Each row below holds a small network's activations on one record, seen along a few directions.
Each row is followed by the record's values for the fields Lufid, Gamel, Bam, Dekam, Kure, Sazu, Ged.
Not every record has every field; a missing one is written missing.
The largest differences between rows may come from other fields.
(in the rows, 500 means zero)
Strong random noise was added to every row along 11 fixed directions; ignore it. To show where, here is one row again and again, with new noise each time:
[523 362 585 484 723 485 628 651 580 461 730 770 404 888 486 587 386 574
 595 567 444 693 288 472 347 492 665 500 579]
[413 645 617 732 513 392 646 609 592 840 553 495 327 681 461 444 476 449
 469 425 469 624 377 437 582 315 492 288 904]
[669 524 686 561 436 463 458 512 517 484 700 359 483 647 432 591 376 657
 493 583 777 568 552 252 389 544 307 436 570]
[626 657 739 641 209 356 480 299 696 614 419 259 455 497 445 536 324 719
 544 545 431 353 631 221 595 584 534 522 865]
[378 472 536 297 699 605 568 582 635 583 716 646 287 482 392 504 610 558
 493 530 458 668 446 490 469 585 503 567 482]
[609 497 755 703 469 562 400 329 641 530 534 344 641 797 355 623 469 482
 449 527 154 531 322 587 314 286 483 629 636]
[483 391 391 379 634 575 558 599 502 348 516 604 553 542 589 606 487 591
 565 540 472 506 523 648 375 590 557 538 303]
[435 478 540 437 639 446 555 459 519 388 416 436 490 359 529 458 392 384
 550 425 204 584 516 580 504 427 620 541 585]
[637 591 185 721 320 340 520 616 472 418 518 393 489 594 625 700 430 565
 567 503 612 287 591 700 604 471 643 178 472]
[545 545 427 490 460 438 358 481 568 444 859 426 171 348 187 600 619 431
 321 448 592 648 444 466 625 452 355 410 466]
[453 504 303 480 488 450 641 659 613 382 549 590 352 433 642 616 420 743
 662 481 394 438 677 488 648 690 758 485 627]
[434 502 303 520 537 447 559 500 533 438 254 598 454 317 439 593 513 421
 476 391 361 426 524 809 626 548 513 432 336]
[559 552 647 695 563 475 578 650 473 486 616 325 542 640 583 550 325 565
 576 461 556 641 603 357 439 409 399 394 753]

[406 493 401 394 590 522 570 640 447 396 561 644 393 324 627 490 447 566
 606 481 547 556 664 375 618 671 612 545 548] -> Lufid: b2 / Gamel: k7 / Bam: missing / Dekam: missing / Kure: missing / Sazu: p1 / Ged: w2
[719 545 619 410 405 363 436 288 569 498 478 379 545 645 451 533 328 528
 617 675 557 332 487 430 480 579 627 429 450] -> Lufid: b1 / Gamel: k5 / Bam: f1 / Dekam: l1 / Kure: y2 / Sazu: p2 / Ged: w2
[479 453 677 427 579 490 495 367 398 732 164 625 659 647 385 419 468 298
 344 547 640 547 256 574 348 432 248 474 335] -> Lufid: b1 / Gamel: k7 / Bam: missing / Dekam: missing / Kure: missing / Sazu: p1 / Ged: w2
[525 514 479 809 330 457 458 486 343 398 221 571 656 371 528 549 451 399
 382 363 645 423 531 592 515 440 259 487 437] -> Lufid: b2 / Gamel: k4 / Bam: f2 / Dekam: l2 / Kure: y2 / Sazu: p1 / Ged: w2
[425 682 738 663 672 513 638 553 461 703 210 356 592 357 500 407 384 311
 525 377 515 603 636 619 502 420 214 360 617] -> Lufid: b1 / Gamel: k5 / Bam: f2 / Dekam: l1 / Kure: y2 / Sazu: p1 / Ged: w2
[479 521 396 602 648 340 600 636 362 485 605 515 420 566 591 384 453 283
 594 418 504 591 448 519 638 377 645 285 623] -> Lufid: b2 / Gamel: k8 / Bam: f2 / Dekam: l2 / Kure: y1 / Sazu: p2 / Ged: w2
[458 427 511 289 531 629 373 431 420 265 555 410 569 199 511 462 558 530
 473 492 500 549 655 364 481 600 354 729 332] -> Lufid: b2 / Gamel: k5 / Bam: f1 / Dekam: l1 / Kure: y2 / Sazu: p2 / Ged: w2
[333 465 222 232 450 617 447 574 450 375 660 476 414 141 584 411 838 627
 451 504 690 410 680 469 586 685 411 587 221] -> Lufid: b2 / Gamel: k8 / Bam: f2 / Dekam: l2 / Kure: y1 / Sazu: p2 / Ged: w2
[582 606 597 428 517 440 535 482 442 587 426 346 530 478 533 412 379 502
 618 569 730 482 686 291 617 649 421 407 550] -> Lufid: b1 / Gamel: k8 / Bam: f1 / Dekam: l2 / Kure: y1 / Sazu: p2 / Ged: w2
[514 483 479 493 538 422 536 483 502 500 517 721 443 637 477 456 509 404
 559 541 480 471 339 528 579 523 673 484 492] -> Lufid: b2 / Gamel: k8 / Bam: f2 / Dekam: l2 / Kure: y1 / Sazu: p2 / Ged: w2
[385 410 572 410 500 644 475 466 468 683 448 546 686 701 553 419 664 498
 327 558 541 547 260 568 194 337 308 597 368] -> Lufid: b1 / Gamel: k5 / Bam: f1 / Dekam: l1 / Kure: y2 / Sazu: p2 / Ged: w2
[611 602 848 584 602 518 497 352 604 703 310 516 547 636 273 551 322 420
 586 552 417 521 514 474 532 587 410 521 595] -> Lufid: b2 / Gamel: k7 / Bam: missing / Dekam: missing / Kure: missing / Sazu: p1 / Ged: w2
[327 454 224 560 404 585 446 656 502 289 767 440 337 252 570 547 714 613
 404 314 244 604 577 424 673 409 594 664 682] -> Lufid: b2 / Gamel: k7 / Bam: missing / Dekam: missing / Kure: missing / Sazu: p1 / Ged: w3
[585 576 560 462 448 500 338 371 545 508 708 425 356 465 302 551 550 420
 452 561 497 531 460 408 597 495 504 514 529] -> Lufid: b2 / Gamel: k7 / Bam: missing / Dekam: missing / Kure: missing / Sazu: p1 / Ged: w2
[646 545 645 487 101 407 275  82 584 470 412 328 538 407 405 493 459 582
 395 628 400 255 462 296 513 532 588 685 580] -> Lufid: b2 / Gamel: k7 / Bam: missing / Dekam: missing / Kure: missing / Sazu: p1 / Ged: w1
[612 481 579 418 460 417 562 415 524 614 337 608 574 702 523 527 395 597
 543 667 752 338 428 531 341 636 491 393 323] -> Lufid: b1 / Gamel: k7 / Bam: missing / Dekam: missing / Kure: missing / Sazu: p1 / Ged: w2
[632 560 723 398 600 366 507 274 527 464 353 305 531 394 360 366 421 370
 659 549 523 392 605 466 585 635 478 443 360] -> Lufid: b2 / Gamel: k8 / Bam: f2 / Dekam: l2 / Kure: y1 / Sazu: p2 / Ged: w3
[213 265 146 228 542 679 488 751 495 232 870 592 366 314 702 515 739 739
 385 420 249 695 500 442 402 468 660 782 522] -> Lufid: b1 / Gamel: k7 / Bam: missing / Dekam: missing / Kure: missing / Sazu: p1 / Ged: w2
[565 447 450 620 654 552 501 592 433 427 462 650 577 647 417 617 470 330
 514 455 499 578 399 737 473 419 459 426 333] -> Lufid: b2 / Gamel: k4 / Bam: f1 / Dekam: l2 / Kure: y2 / Sazu: p1 / Ged: w3
[407 498 585 472 623 464 629 345 723 598 215 819 348 396 282 470 453 411
 572 437 149 504 424 665 703 661 651 649 542] -> Lufid: b1 / Gamel: k8 / Bam: f1 / Dekam: l2 / Kure: y1 / Sazu: p2 / Ged: w1
[495 535 345 553 331 494 307 483 310 465 603 154 603 392 543 465 630 368
 287 432 584 520 495 479 495 225 277 417 477] -> Lufid: b1 / Gamel: k5 / Bam: f1 / Dekam: l1 / Kure: y2 / Sazu: p2 / Ged: w2
[474 577 535 747 402 522 537 622 403 691 400 288 626 564 564 501 525 549
 371 394 686 541 555 444 460 347 176 370 630] -> Lufid: b1 / Gamel: k7 / Bam: missing / Dekam: missing / Kure: missing / Sazu: p1 / Ged: w3
[608 411 793 287 791 300 555 251 435 243 250 479 542 304 402 319 153 180
 641 502 406 572 508 498 468 539 580 521 390] -> Lufid: b1 / Gamel: k4 / Bam: f1 / Dekam: l1 / Kure: y1 / Sazu: p1 / Ged: w1
[464 579 657 633 389 563 477 333 577 724 205 522 637 597 455 504 527 482
 462 513 303 383 422 542 521 469 476 612 628] -> Lufid: b2 / Gamel: k7 / Bam: missing / Dekam: missing / Kure: missing / Sazu: p1 / Ged: w2
[440 672 654 353 650 605 482 484 492 647 533 238 530 328 556 376 437 304
 576 533 395 610 656 491 509 406 521 476 668] -> Lufid: b1 / Gamel: k4 / Bam: f1 / Dekam: l2 / Kure: y2 / Sazu: p1 / Ged: w2
[400 342 407 416 526 553 550 564 571 321 586 685 425 416 507 492 612 655
 529 439 420 541 515 434 523 627 567 698 437] -> Lufid: b2 / Gamel: k8 / Bam: f1 / Dekam: l2 / Kure: y1 / Sazu: p2 / Ged: w3
[705 509 703 279 605 419 386 183 478 373 322 290 675 500 443 497 241 289
 639 659 308 415 514 576 417 521 668 539 365] -> Lufid: b1 / Gamel: k7 / Bam: missing / Dekam: missing / Kure: missing / Sazu: p1 / Ged: w2
[419 458 559 465 534 426 589 455 378 570 148 588 611 419 565 352 462 390
 450 443 599 482 430 498 469 486 394 464 420] -> Lufid: b2 / Gamel: k7 / Bam: missing / Dekam: missing / Kure: missing / Sazu: p1 / Ged: w3
[548 626 547 620 554 626 604 539 592 532 296 390 650 468 592 615 461 670
 734 512 434 304 808 622 569 707 514 498 456] -> Lufid: b2 / Gamel: k7 / Bam: missing / Dekam: missing / Kure: missing / Sazu: p1 / Ged: w3
[602 523 730 499 603 232 590 324 516 520 235 551 434 474 348 432 199 309
 561 485 504 526 428 489 549 528 513 362 545] -> Lufid: b1 / Gamel: k7 / Bam: missing / Dekam: missing / Kure: missing / Sazu: p1 / Ged: w2
[496 392 673 395 539 566 533 480 556 519 491 639 579 657 541 499 444 659
 526 612 523 518 430 389 264 589 508 637 475] -> Lufid: b2 / Gamel: k7 / Bam: missing / Dekam: missing / Kure: missing / Sazu: p1 / Ged: w2

Here are new rows. What are their fields?
[513 596 563 477 413 498 411 368 598 522 624 383 413 415 429 477 548 478
 508 527 399 469 516 443 565 469 554 527 578] -> Lufid: b2 / Gamel: k5 / Bam: f1 / Dekam: l1 / Kure: y2 / Sazu: p2 / Ged: w2
[461 596 665 675 259 623 475 433 580 630 437 211 674 455 635 481 597 726
 446 485 443 368 639 377 367 432 354 617 689] -> Lufid: b2 / Gamel: k7 / Bam: missing / Dekam: missing / Kure: missing / Sazu: p1 / Ged: w3
[305 473 440 370 527 711 569 561 560 617 241 610 574 311 491 513 655 678
 431 434 532 480 639 583 497 696 210 663 307] -> Lufid: b1 / Gamel: k5 / Bam: f1 / Dekam: l1 / Kure: y2 / Sazu: p2 / Ged: w2
[276 475 744 376 654 718 572 474 608 623 340 563 469 189 362 395 591 547
 393 356 394 706 596 442 448 591 176 798 527] -> Lufid: b1 / Gamel: k4 / Bam: f1 / Dekam: l2 / Kure: y2 / Sazu: p1 / Ged: w3
[480 424 432 697 488 444 527 588 485 242 579 641 463 490 604 557 352 494
 575 372 238 590 501 449 572 411 746 606 760] -> Lufid: b2 / Gamel: k4 / Bam: f1 / Dekam: l2 / Kure: y2 / Sazu: p1 / Ged: w2
[589 385 716 382 652 115 604 432 326 439 390 605 366 478 381 295 187 237
 433 459 848 720 281 293 420 424 372 248 462] -> Lufid: b1 / Gamel: k7 / Bam: missing / Dekam: missing / Kure: missing / Sazu: p1 / Ged: w3
[497 529 532 580 535 498 611 646 491 598 427 627 436 492 457 532 465 635
 537 460 785 519 623 381 584 687 314 411 483] -> Lufid: b2 / Gamel: k7 / Bam: missing / Dekam: missing / Kure: missing / Sazu: p1 / Ged: w3
[485 291 736 394 642 426 591 464 464 345 389 609 560 521 501 415 309 537
 470 453 483 691 390 332 277 501 408 655 506] -> Lufid: b1 / Gamel: k7 / Bam: missing / Dekam: missing / Kure: missing / Sazu: p1 / Ged: w3
[674 414 725 343 381 342 247 214 404 269 518 247 517 294 259 434 310 416
 342 491 596 635 504 115 503 485 240 637 491] -> Lufid: b1 / Gamel: k5 / Bam: f1 / Dekam: l1 / Kure: y2 / Sazu: p2 / Ged: w2
[536 369 503 723 455 405 515 630 331 324 417 608 556 594 493 590 276 525
 370 370 632 701 450 309 513 439 283 515 640] -> Lufid: b1 / Gamel: k7 / Bam: missing / Dekam: missing / Kure: missing / Sazu: p1 / Ged: w1
[366 343 467 179 558 740 423 475 505 229 521 663 548 163 582 516 531 615
 485 500 361 584 642 451 390 694 528 914 344] -> Lufid: b2 / Gamel: k4 / Bam: f1 / Dekam: l2 / Kure: y2 / Sazu: p1 / Ged: w2
[623 699 558 816 447 479 438 501 500 536 464 368 453 437 314 652 432 424
 522 417 586 489 670 503 744 527 295 354 599] -> Lufid: b2 / Gamel: k7 / Bam: missing / Dekam: missing / Kure: missing / Sazu: p1 / Ged: w2
[560 519 607 539 649 385 609 491 382 595 119 586 647 630 506 486 251 318
 578 510 605 505 466 588 516 521 431 335 454] -> Lufid: b1 / Gamel: k7 / Bam: missing / Dekam: missing / Kure: missing / Sazu: p1 / Ged: w2
[523 480 775 428 846 526 522 486 629 385 805 454 306 541 225 461 417 387
 659 464 261 815 525 292 659 555 556 660 700] -> Lufid: b1 / Gamel: k8 / Bam: f1 / Dekam: l2 / Kure: y1 / Sazu: p2 / Ged: w2
[526 328 475 542 379 466 370 401 371 278 377 518 637 498 464 557 408 456
 294 442 412 581 361 448 416 383 387 673 473] -> Lufid: b1 / Gamel: k7 / Bam: missing / Dekam: missing / Kure: missing / Sazu: p1 / Ged: w1
